[7842 2351 6234 1504 9596] result: 6234
[113 240  25  82  36] result: 25
[ 35  28 -45   9  24] result: -45
[ 0 34 30 74 24] result: 30
[7 2 9 2 4] result: 9
[ -3 -29 -27  21  42] result: -27
---
 0.10   0.04   0.09  -0.10   0.03 out 0.10, 0.09

 -74.8  -106.9   119.6  -176.1  -225.9  -146.9
  51.9  -123.0  -178.7   132.9  -129.2   -76.5
out 132.9, 119.6

 2.18   0.42   1.50   0.21   2.22  -2.08   2.12
 1.29   1.57   1.67   1.51   0.85   1.13   1.62
out 2.22, 2.18

 0.382   0.632   1.535  -1.414   0.938  -0.251
 1.855   0.440   0.563  -0.840   0.320  -1.010
 2.206   0.058  -0.635   0.514   0.061  -0.119
out 2.206, 1.855

-0.12  -0.02   0.13  -0.05 out 0.13, -0.02

-1.049  -0.924   0.765   1.279 out 1.279, 0.765

-0.09  -0.17   0.18   0.16   0.10   0.09 out 0.18, 0.16
---
array([6, 4, 1, 4, 7, 5, 3]) Out: 6
array([ 36, -28,   1, -24,   6,  25, -14]) Out: 36
array([-41, -19,  35, -20,  -2, -46,  -2]) Out: -41
array([7, 8, 4, 4, 1]) Out: 7
array([ 326,  263,  498,  982, -689]) Out: 326
array([36, 19,  6, 28, 82, 37]) Out: 36
array([ 33,  -9,  18, -29, -35, -16]) Out: 33
array([68, 92, 70, 53, 15, 91]) Out: 68
---
[[165 166 246 205  15  37]
 [138  71 122 132 154 178]] ans = 122

[[ -6 -25 -26  29   6]
 [-32   0  15 -15 -45]
 [ -3 -26 -25  27   4]] ans = 15

[[4 4 4 4]
 [7 4 4 7]
 [3 6 9 0]] ans = 4

[[  5 -26  37  38]
 [ -8  18  -8  23]] ans = -8

[[208  47  14 113  48]
 [217  38  22  93  27]] ans = 22

[[3754 3737 5014 2117 4964 3127]
 [3573 3736 5098 2149 4788 3210]
 [9141 5604 4046 4694 8755 4121]] ans = 5098
---
[[9001, 7591, 2961, 8431], [7724, 2187, 4449, 7197], [7962, 6712, 6301, 7694]] ans = 4449
[[26, 84, 52, 65, 12, 37, 48], [54, 9, 34, 24, 65, 46, 37]] ans = 37
[[86, 230, 97, 41, 46, 154], [123, 172, 111, 73, 175, 129], [95, 81, 98, 87, 74, 81]] ans = 175
[[149, 81, 110, 87], [168, 60, 97, 225], [99, 195, 168, 94]] ans = 97
[[169, 146, 58, 78], [138, 150, 219, 108], [148, 251, 7, 9]] ans = 219
[[47, 490, 941, 207], [610, 474, 365, 547], [482, 485, 470, 586]] ans = 365
[[211, 191, 78, 70, 247], [184, 101, 78, 203, 13], [244, 198, 78, 142, 35]] ans = 203
[[40, 5, 4, 4], [4, 1, 7, 2], [-27, 3, 4, 3]] ans = 7
[[1134, 6896, 6102, 8444, 7047], [4646, 6773, 6280, 8403, 6933], [8129, 6698, 7007, 6911, 6618]] ans = 8403
[[4, 6, 3, 7, 6, 5, 2], [8, 7, 2, 6, 4, 3, 7]] ans = 5
---
| -5.73 | +1.29 | +5.70 | +2.54 | +1.94 |: +2.54

| +0.04 | +0.41 | -3.15 | -3.61 | -5.97 | -1.82 |
| -3.02 | -1.15 | -0.99 | -6.34 | -2.92 | -3.45 |
: +0.04

| +4.74 | -0.14 | -2.43 | +2.00 | -5.89 | +0.61 |: +2.00

| +1.43 | +6.28 | +5.27 | +0.34 | +0.86 | -6.11 |: +5.27

| -3.61 | -1.55 | -3.42 | +6.85 |
| -2.83 | +3.52 | +2.40 | -5.50 |
: +3.52

| +0.75 | -4.14 | -0.82 | +0.63 | -5.17 | +4.48 | -1.81 |: +0.75

| -4.06 | -2.34 | -0.92 | +6.53 | +0.51 | -0.75 |: +0.51
---
[[-1.81 -2.05 -4.20 -0.45 -6.03 -0.30]
 [+1.14 -4.04 -2.11 -2.56 -5.68 +0.03]
 [-6.30 +3.77 -1.45 +0.48 +1.11 -1.30]] → +0.03

[[+6.51 -2.27 -0.49 -1.15 +3.10 +0.88 -4.12]
 [+5.28 -4.84 -2.50 -3.44 +3.48 +0.13 -0.17]
 [+1.26 -6.10 -3.61 -4.71 +2.47 +0.01 +6.88]] → -0.17

[[+0.64 -0.91 +5.14 -1.36 -0.96 -0.93 +0.49]
 [+0.86 -2.38 +2.75 -0.80 -2.14 -1.41 -0.15]
 [+1.06 +2.31 +2.76 -0.68 +2.11 -1.11 +1.99]] → -0.15

[[+4.24 +3.35 +0.66 -2.26 +0.68 -1.98 -0.25]
 [-1.51 -3.83 +0.31 +1.28 -6.42 +3.87 -1.27]
 [+0.36 +0.92 -0.53 +5.05 +0.16 +2.36 +0.62]] → -1.27

[[-5.68 +1.63 +1.78 +2.23 +0.24]
 [-1.39 -5.30 -2.52 +1.10 +0.95]
 [-0.91 -3.57 -0.90 -1.94 +0.09]] → +0.95

[[+4.56 +0.04 -0.74 +1.83]
 [+4.83 -1.25 -1.32 -1.66]
 [+3.21 -0.77 +0.91 -6.00]] → -1.66

[[-4.10 -2.57 +0.01 -2.00 -5.13]
 [+4.29 +4.39 -1.67 -0.11 +1.41]
 [-4.04 -0.27 +5.09 +2.25 +0.12]] → +1.41

[[+5.17 -0.79 +2.59 -0.84 +0.79 +0.09]
 [+0.46 -4.16 -0.59 +0.14 +1.78 +1.96]
 [+1.08 -5.35 -0.58 +0.09 +1.29 +0.86]] → +1.96

[[-0.86 -3.42 +0.86 -4.31 -3.39 +4.47 -3.59]
 [+1.06 +1.91 +2.33 +6.37 +4.84 -1.52 +4.97]
 [-0.68 -2.08 +4.67 -1.00 -0.83 +2.38 -2.79]] → +4.97
